Each row below holds a small network's activations on one input, seen along a few directions.
In each table, some parts of the input vary, and every possible input appears once, in random order.
Descriptions start from the smaller parts, as in this example, which fits no table here: line(4) and (point or line(9) or (values(3) and ring(8))).
Shared parts are said once, and a part with two or three values counts as separate values.
In the rows, zero is written as 128.

Other details of the inputs shift rows strongly along three fixed directions, in all tables alike. That doesn't count.

A family of inputs:
r1: [131 155 119 157 174 160  22 184 106 166 121 160]
r2: [138  91 146 139 107 127 120 101 126 125 153 129]
r3: [164 134 112 102 129 159 184  95  87 127 118  54]
r4: [ 71 142 145 112 131  67 129 184 187  89 137 176]
r5: [139 105 152 139 100 121 114 106 136 126 144 110]
r6: [163 140  89 103 133 150 187  90  81 141 109 108]
r7: [133 105 124 138 101 112 122  92 131 146 131 149]
r8: [165 126 108  95 125 164 191  92  74 122 127  83]
r9: [143  99 154 135 107 121 115 105 139 130 140 113]
r10: [110 118 146 151 108 134 126 101 149 143 116 134]
r11: [132 112 123 143 101 110 125  92 136 147 136 144]
r12: [133  92 142 145 114 125 117 107 141 123 151 105]
r13: [ 97 185 101  80 155 105 203 192 138  76 120 136]
r14: [115 106 147 143 109 131 124 107 148 143 107 138]
r15: [113 117 144 155 107 124 122 103 143 136 108 132]
r16: [ 63 146 141 117 118  61 138 193 196  79 145 181]
r17: [138  96 138 150 110 122 115 102 142 117 145 104]
r18: [ 99 186  95  79 161 109 200 204 133  77 118 139]
r19: [111 114 143 151 106 138 127 106 148 143 115 136]
r20: [ 96 129 145  97 131  55 131 189 174  67 173 165]
r21: [117 110 144 142 105 137 126 103 150 144 107 137]
r22: [160 148 101 145 180 147  25 164  94 181 138 168]
r23: [134  99 149 146 109 119 115 105 141 128 145 101]
r24: [133 140 117  97 133 158 202  99 100 134  85  94]
r25: [157 142 124 141 178 157  26 174  90 149 156 142]
r26: [ 68 141 142 123 133  69 132 197 185  88 143 179]
r27: [158 154  97 155 175 142  27 164  97 170 142 166]
r28: [137  90 142 139 113 122 113 104 144 125 144 107]
r29: [143 143 104  96 137 176 201 110  96 140  84  96]
r30: [109 112 149 151 110 129 126 104 141 143 112 133]
r31: [112 121 142 148 102 133 124  99 146 141 113 132]
r32: [109 120 145 149 104 127 120 101 144 140 113 132]
r33: [173 183  66  99 210 175  99 178  46 164 123 138]
r34: [ 77 145 136 126 130  72 130 189 179  86 137 173]
r35: [112 108 141 153 104 138 131 109 148 143 113 137]
r36: [136 146 105 109 125 171 193 108  98 138  91  96]
r37: [115 122 142 155 105 131 123  99 148 136 112 133]
r38: [134  94 139 143 106 122 114 104 141 122 148 103]
r39: [143 106 151 145 103 119 116 105 138 122 142 111]
r40: [137 102 148 137 101 121 112 101 131 122 147 123]
r41: [167 138 110  96 131 160 192  95  79 115 120  77]
r42: [152 150 103 151 175 144  35 163  98 175 145 167]
r43: [155 141 124 135 177 140  36 179 109 145 147 123]
r44: [136  99 128 131 107 111 124  93 134 147 127 154]
r45: [ 93 185 106  80 156  96 202 186 137  75 119 133]
r46: [137 101 156 141 104 122 119 106 138 127 146 110]
r47: [139 105 145 148 108 116 114 104 141 121 140 101]
r48: [183 176  80  96 202 185 108 179  42 132 137 109]
r49: [123 159 103  51 161  95 206 193 117  63 156 132]
r50: [130 148 115 106 130 163 206  93  99 135  92  88]
r51: [115 114 146 141 109 133 122 102 151 142 109 136]
r52: [110 115 145 148 104 128 124 101 139 141 109 131]
Description of these inputs: line(4) and (values(2) or line(5) or ring(6)).
The inputs of r51 and r10 match in every part but the line(4) part. If r9 is changed in the same way as r51 into r10, which row does it become?
Answer: r46
The inputs of r13 and r16 match in every part but the line(4) part. If r39 is changed in the same way as r13 into r16, which row does it become?
Answer: r5
Which other rows does r27 become when the values(2) part takes its other values? List them by row number.
Answer: r6
Which other rows does r28 become when the line(5) part takes its other values? List them by row number.
Answer: r9, r20, r43, r49
